Look-ups in named tables: a row name and a column name give one cell, copied from the table.

Table Pul
cols = Zibalu, Ris, Moda, Zuzak, Kova, Vuf, Gok, Nel
Noluru: [137, 194, 192, 107, 152, 125, 47, 98]
Miz: [159, 13, 146, 87, 85, 107, 180, 112]
Zorapul: [90, 71, 47, 143, 73, 124, 187, 111]
Zozupes: [83, 204, 120, 143, 108, 146, 88, 78]
Pavar: [134, 125, 180, 104, 65, 144, 164, 50]
Lipudok: [173, 115, 202, 79, 154, 100, 52, 128]
Vap: [141, 11, 93, 102, 123, 96, 156, 176]
Momude: [176, 64, 204, 76, 139, 104, 89, 122]
Roleg: [72, 105, 17, 150, 140, 107, 138, 179]
Voz: [63, 174, 28, 160, 139, 123, 108, 165]
Zad: [65, 143, 17, 159, 136, 113, 125, 170]

What is the Moda of Miz in Pul? 146
What is the Zibalu of Miz in Pul? 159
What is the Zuzak of Roleg in Pul? 150
What is the Moda of Noluru in Pul? 192
What is the Zibalu of Voz in Pul? 63
What is the Gok of Roleg in Pul? 138
What is the Vuf of Roleg in Pul? 107
What is the Ris of Momude in Pul? 64
What is the Ris of Lipudok in Pul? 115
What is the Moda of Zorapul in Pul? 47
What is the Vuf of Noluru in Pul? 125
What is the Zuzak of Miz in Pul? 87
What is the Nel of Miz in Pul? 112
What is the Kova of Momude in Pul? 139
What is the Zuzak of Lipudok in Pul? 79
What is the Kova of Pavar in Pul? 65
What is the Zibalu of Zorapul in Pul? 90
Which row has the largest Zuzak? Voz

Reso.csv
,Nafuvaf,Kud,Fuz,Madofo,Vagegi,Niz,Sufem,Kimak
Zuti,54.58,39.56,54.34,67.25,44.39,56.88,80.69,79.20
Keles,33.94,14.96,61.62,51.50,37.24,78.29,66.43,71.14
Tep,59.96,39.67,38.36,54.82,46.26,59.19,72.02,47.53
Pul,36.86,29.40,44.91,70.81,66.52,71.88,64.43,71.27
Mifig,51.18,37.32,43.78,89.98,43.03,58.26,57.02,55.23
Kubodam,64.73,52.77,51.45,44.15,52.15,51.54,61.43,40.00
Geza,49.55,9.00,37.26,63.24,57.07,66.51,41.37,72.60
Putufi,68.84,80.88,57.16,60.48,67.33,54.27,61.00,48.42
Badoz,59.25,69.11,48.83,73.79,73.60,55.11,67.87,57.18
Takovum,62.14,23.04,32.39,71.10,53.79,54.59,64.12,47.07
Biv,41.18,54.11,40.93,70.90,49.83,53.68,80.38,73.89

What is the Nafuvaf of Zuti in Reso?
54.58
What is the Nafuvaf of Geza in Reso?
49.55
What is the Madofo of Geza in Reso?
63.24
What is the Nafuvaf of Mifig in Reso?
51.18
What is the Nafuvaf of Takovum in Reso?
62.14
What is the Vagegi of Zuti in Reso?
44.39
What is the Sufem of Zuti in Reso?
80.69
What is the Kud of Keles in Reso?
14.96
What is the Sufem of Pul in Reso?
64.43
What is the Kimak of Biv in Reso?
73.89
What is the Sufem of Mifig in Reso?
57.02
What is the Vagegi of Mifig in Reso?
43.03
What is the Madofo of Putufi in Reso?
60.48
Row with the largest Niz: Keles

Vateg:
           Met  Kenabe  Fanem   Zari    Gid    Zub
Zizetak  77282   15117  37820  59521  51661  62447
Gad      55967   20114  25527  77840  59894  64103
Noz      50430   50083  44870  52114  61388  41297
Fus      27922   46065  55909  53664  49835  29214
Mefi     40648   15256  23092  76121  66021  63921

Kenabe of Noz = 50083
Kenabe of Gad = 20114
Zub of Fus = 29214
Fanem of Fus = 55909
Kenabe of Fus = 46065
Gid of Gad = 59894
Fanem of Gad = 25527
Zub of Noz = 41297
Zari of Zizetak = 59521
Zari of Mefi = 76121
Row with the largest Kenabe: Noz

Tarep =
|  | Ger | Vitodo | Kenuta | Nakapu | Vasilip | Tifabu | Pulipiv | Kodag |
|---|---|---|---|---|---|---|---|---|
| Bif | 147 | 116 | 238 | 155 | 163 | 155 | 228 | 177 |
| Netufot | 232 | 149 | 193 | 62 | 196 | 213 | 139 | 128 |
| Surin | 251 | 198 | 192 | 214 | 125 | 114 | 145 | 201 |

Bif, Kenuta: 238
Netufot, Ger: 232
Surin, Pulipiv: 145
Netufot, Vasilip: 196
Netufot, Nakapu: 62
Bif, Kodag: 177
Row with the largest Nakapu: Surin

Zekur =
         Pegu  Suv  Zim  Posu  Bovovif  Pem  Nofom  Fabipa  Rapalur  Kone
Det       155  164  159   102      188  166    163     245      170   170
Mez       170  146  139    86       85  163     56     132      110   173
Mimis     102  159  173   219      133   28    177     114      116    93
Mok       182  108   76   119      156  101    179     120      169   118
Fupeku    128  135   62   118      173  135    102     123      166    83
Musemu    156  115   68   163       89  130    119      92      132   140
Funakid   126   63  164   131      192   76    249     171       97    96
Luf       166  213  171   107       99  131    175     146      133   174
Dodimib   129  166  144   157       87  163    113      78       98   126
Faser     129  103  147   139       40  199     85     181      111   127
Kaludet   150  148  100   114      134   43    132     118      151   180
Tun       155  186  105   112       79  193    108     119      128   118

Mok, Pem: 101
Kaludet, Kone: 180
Funakid, Kone: 96
Luf, Suv: 213
Mok, Zim: 76
Funakid, Fabipa: 171
Musemu, Kone: 140
Mok, Suv: 108
Dodimib, Nofom: 113

Vol =
fields: Lik, Risavav, Rabusas, Patizip, Movep
Zirotom: [134, 193, 91, 156, 161]
Dazazi: [141, 124, 149, 178, 136]
Kinekuf: [145, 117, 136, 168, 136]
Rolotam: [167, 108, 122, 164, 137]
Nid: [175, 128, 114, 164, 150]
Bas: [172, 155, 177, 93, 118]
Vam: [211, 125, 188, 112, 147]
Veva: [130, 110, 118, 98, 175]
Rom: [63, 94, 136, 143, 87]
Nav: [154, 186, 107, 129, 97]

What is the Rabusas of Rom in Vol? 136
What is the Patizip of Veva in Vol? 98
What is the Lik of Veva in Vol? 130
What is the Risavav of Vam in Vol? 125
What is the Patizip of Zirotom in Vol? 156
What is the Movep of Kinekuf in Vol? 136
What is the Risavav of Veva in Vol? 110
What is the Movep of Nav in Vol? 97
What is the Movep of Nid in Vol? 150
What is the Patizip of Vam in Vol? 112
What is the Movep of Rom in Vol? 87
What is the Lik of Rom in Vol? 63
What is the Patizip of Kinekuf in Vol? 168
What is the Risavav of Rom in Vol? 94
What is the Risavav of Zirotom in Vol? 193
What is the Rabusas of Zirotom in Vol? 91
Row with the largest Patizip: Dazazi

